A small network was shown many inputs. Here are its activations along a few directions, one row for each input.
Each table varies a few parts of the input and shows all the possible inputs, shuffled.
Descriptions start from the smaller parts, as in this example, which fits no table here: one of 3 separate values, together with either a single point or one of 11 places along a line or (one of 6 places along a line, together with one of 8 places around a ring).
Shared parts are said once, and a part with two or three values counts as separate values.

Rows:
R1: [-0.69 -0.75 -0.22 -0.04 -0.65  0.32  3.13  0.28 -0.13 -3.37  1.93 -1.54
 -2.50]
R2: [-3.28 -3.90 -2.34 -0.64  1.19 -0.02 -4.63  0.02  3.64  4.42 -3.30  0.76
 -1.23]
R3: [ 2.40 -3.87  2.62 -0.41 -2.96  0.63  1.68  2.22 -0.73 -0.12 -0.90  1.44
 -2.09]
R4: [-0.25  0.08  4.94  0.11 -0.40 -0.56  0.67  0.60  0.61 -1.39 -0.81 -1.13
 -2.81]
R5: [ 1.31  2.72 -1.75  1.86  1.25  0.88  1.23 -0.41 -3.95 -3.12  1.90  0.65
  2.32]
R6: [-0.25 -2.54  4.02 -1.13 -0.93  0.67  0.80  3.00  0.59  3.73 -2.38 -2.26
 -2.20]
R7: [-0.22 -1.10 -0.74  1.10 -0.27 -0.78  4.72 -0.47 -1.25 -5.14  0.20  0.01
 -1.30]
R8: [-2.07 -4.93 -2.80  0.73 -0.87 -1.77 -1.89 -0.37  0.95 -0.65 -1.78  7.08
  1.42]
R9: [ 1.72  2.32  1.82 -1.18  1.72  2.79 -0.46 -2.77 -1.13  2.25  0.55 -0.92
  3.13]
R10: [-3.38  0.98  1.33 -2.34  0.53  0.20  2.10  0.96  1.39 -0.21 -0.01 -4.76
 -2.12]
R11: [-1.96  1.38  4.53 -0.49 -1.24  0.40  0.23  1.82  0.95  0.78 -1.50 -3.14
 -3.29]
R12: [-0.26 -0.34 -0.76 -3.16  2.26 -1.69  0.95 -1.31 -2.33  0.35  1.60 -3.63
  0.55]
R13: [ 2.41  1.89  0.22  0.27 -0.49  3.75 -0.02 -1.79 -2.29  1.00  1.96  0.35
  2.89]
R14: [ 2.27  1.33  0.12  1.60 -0.41  2.36  1.58 -2.33 -3.48 -0.76  0.59  1.83
  4.46]
R15: [ 0.17  2.19 -2.30  3.17  0.39 -2.86 -4.64 -0.24  5.97  1.63 -0.57  2.02
  1.90]
R16: [-1.51  1.14 -1.42 -4.25  1.74 -0.72  0.78 -0.38 -1.92  2.58  0.74 -5.21
 -0.37]
R17: [ 2.91 -4.02  2.07  0.14 -2.76 -0.42  3.26  1.51 -1.73 -2.18 -2.63  3.19
 -0.69]
R18: [ 1.41  3.32 -1.62  0.36  1.02  2.21 -0.39  0.21 -2.74 -1.52  3.28 -0.77
  0.88]
R19: [-0.16  2.06 -3.56  5.31 -0.77 -3.39 -1.43  0.18  3.43 -0.02  0.55  6.52
  2.61]
R20: [-0.52  5.35 -0.54 -2.74  2.23  2.11 -1.29  0.17 -1.05  1.53  0.76 -3.66
  0.58]
R21: [-1.79 -0.38  1.75 -1.44  1.36 -0.69  2.48 -0.20  1.07 -2.36  0.76 -2.95
 -1.57]
R22: [-0.64  3.39 -3.14  2.44 -0.60 -1.75 -5.57  0.63  6.43  3.19 -2.05 -0.43
  1.17]
R23: [ 1.38 -3.75  4.52 -0.83 -0.48 -0.30  1.04  1.85  0.31  1.26 -1.78 -0.28
 -1.40]
R24: [ 1.51 -0.40  2.27  1.90 -1.99 -0.64  3.16  0.16 -1.59 -4.25 -1.53  2.30
 -2.70]
R25: [ 0.63  3.78  0.13 -1.46  3.00  1.14 -0.92 -0.72 -1.49 -0.50  1.77 -1.99
  1.41]
R26: [ 0.92 -0.13  2.90  1.08 -2.45  0.42  1.45  0.96 -0.53 -2.44  0.19  0.55
 -3.85]
R27: [-1.96 -4.89 -2.73  0.14 -0.99 -0.50 -3.60 -0.05  2.07  1.12 -0.64  5.01
 -0.29]
R28: [ 0.53 -0.78 -2.47 -1.59  0.03 -0.64  1.33 -0.45 -3.58 -0.87  2.97 -2.46
  0.15]
R29: [ 0.59 -1.28 -2.70 -0.21  0.13 -1.89  2.82 -1.08 -4.77 -2.66  1.40 -1.12
  1.60]
R30: [ 0.42  2.27 -3.72  4.25 -1.30 -1.91 -3.55  0.71  4.72  1.07  1.30  4.21
  1.30]
R31: [ 0.61  3.87  1.03 -2.25  1.17  3.81 -0.76 -1.91 -0.70  4.42 -0.41 -2.65
  2.08]
R32: [-2.24 -4.98 -1.45 -0.34  1.54 -1.16 -4.25 -0.79  3.26  2.24 -2.16  2.98
 -0.06]
Question: What is each input in this table made of?
Answer: one of 4 places along a line, together with either one of 2 separate values or one of 6 places along a line
Question: The inputs of R11 and R4 match in every part but the place on the line of 4. If R6 is changed in the same way as R11 into R4, which row does it become?
Answer: R23
Question: Which other rows does R21 become when the place on the line of 4 takes its other values? List them by row number.
Answer: R1, R7, R10
Question: Which other rows does R8 become when the choice among 2 separate values takes its other values? List them by row number.
Answer: R19

Rows:
R33: [ 2.16  0.09 -5.22  2.46 -0.78 -2.48 -2.16 -0.50 -0.54  1.09  2.16  3.42
  3.76]
R34: [-1.88  5.26 -1.03 -4.28  3.37  1.04 -0.57 -0.26 -1.38  1.42  2.94 -8.64
 -0.96]
R35: [-1.16 -2.79  0.38  1.11 -2.62 -2.44 -1.21  3.08  3.31  2.02 -3.09  2.78
 -2.33]
R36: [ 1.96  0.62  4.72 -2.32  0.98  0.77  6.01 -0.69 -6.72 -4.90  0.55 -3.30
 -1.19]
R37: [-0.44  2.06 -0.35  2.25 -0.49 -0.17 -4.76 -1.12  5.62  2.82 -1.37  3.13
  1.02]
R38: [-2.30  2.89 -3.05  3.03  1.63  0.17 -5.07 -1.57  3.73  1.64 -0.45  3.82
  2.96]
R39: [-1.62 -6.11 -1.41  1.11 -2.11 -2.49 -0.87  0.95  2.51 -0.30 -3.03  2.87
 -2.47]
R40: [ 0.40  1.63 -5.56  2.18  0.90 -0.23 -3.07 -1.30  1.66  0.57  0.17  4.03
  4.13]
R41: [ 0.71 -0.84  1.51  2.23 -0.82 -1.27 -3.63  2.18  5.38  2.82 -2.10  1.69
 -0.67]
R42: [ 1.92  2.81  3.68  0.56 -1.63  0.92  8.06  0.72 -4.14 -6.39  2.70 -3.82
 -2.45]
R43: [-0.23  0.52  2.65 -5.15  2.41  2.29  3.39 -1.57 -3.80  2.41  0.40 -7.02
  1.22]
R44: [ 2.70  0.73  4.27 -3.41 -0.61  5.44  4.43  0.12 -7.44 -1.21  1.85 -4.05
 -1.33]
R45: [-2.24 -6.88 -0.58  0.22 -0.24 -1.55 -0.56 -0.04  1.81 -1.98 -0.74  5.10
 -1.70]
Question: What is each input in this table made of?
Answer: either one of 5 places along a line or one of 8 places along a line
Question: A walk changes only the place on the line of 5. It starts at R42 and steps to R36. List the rest of the walk in order.
Answer: R44, R43, R34
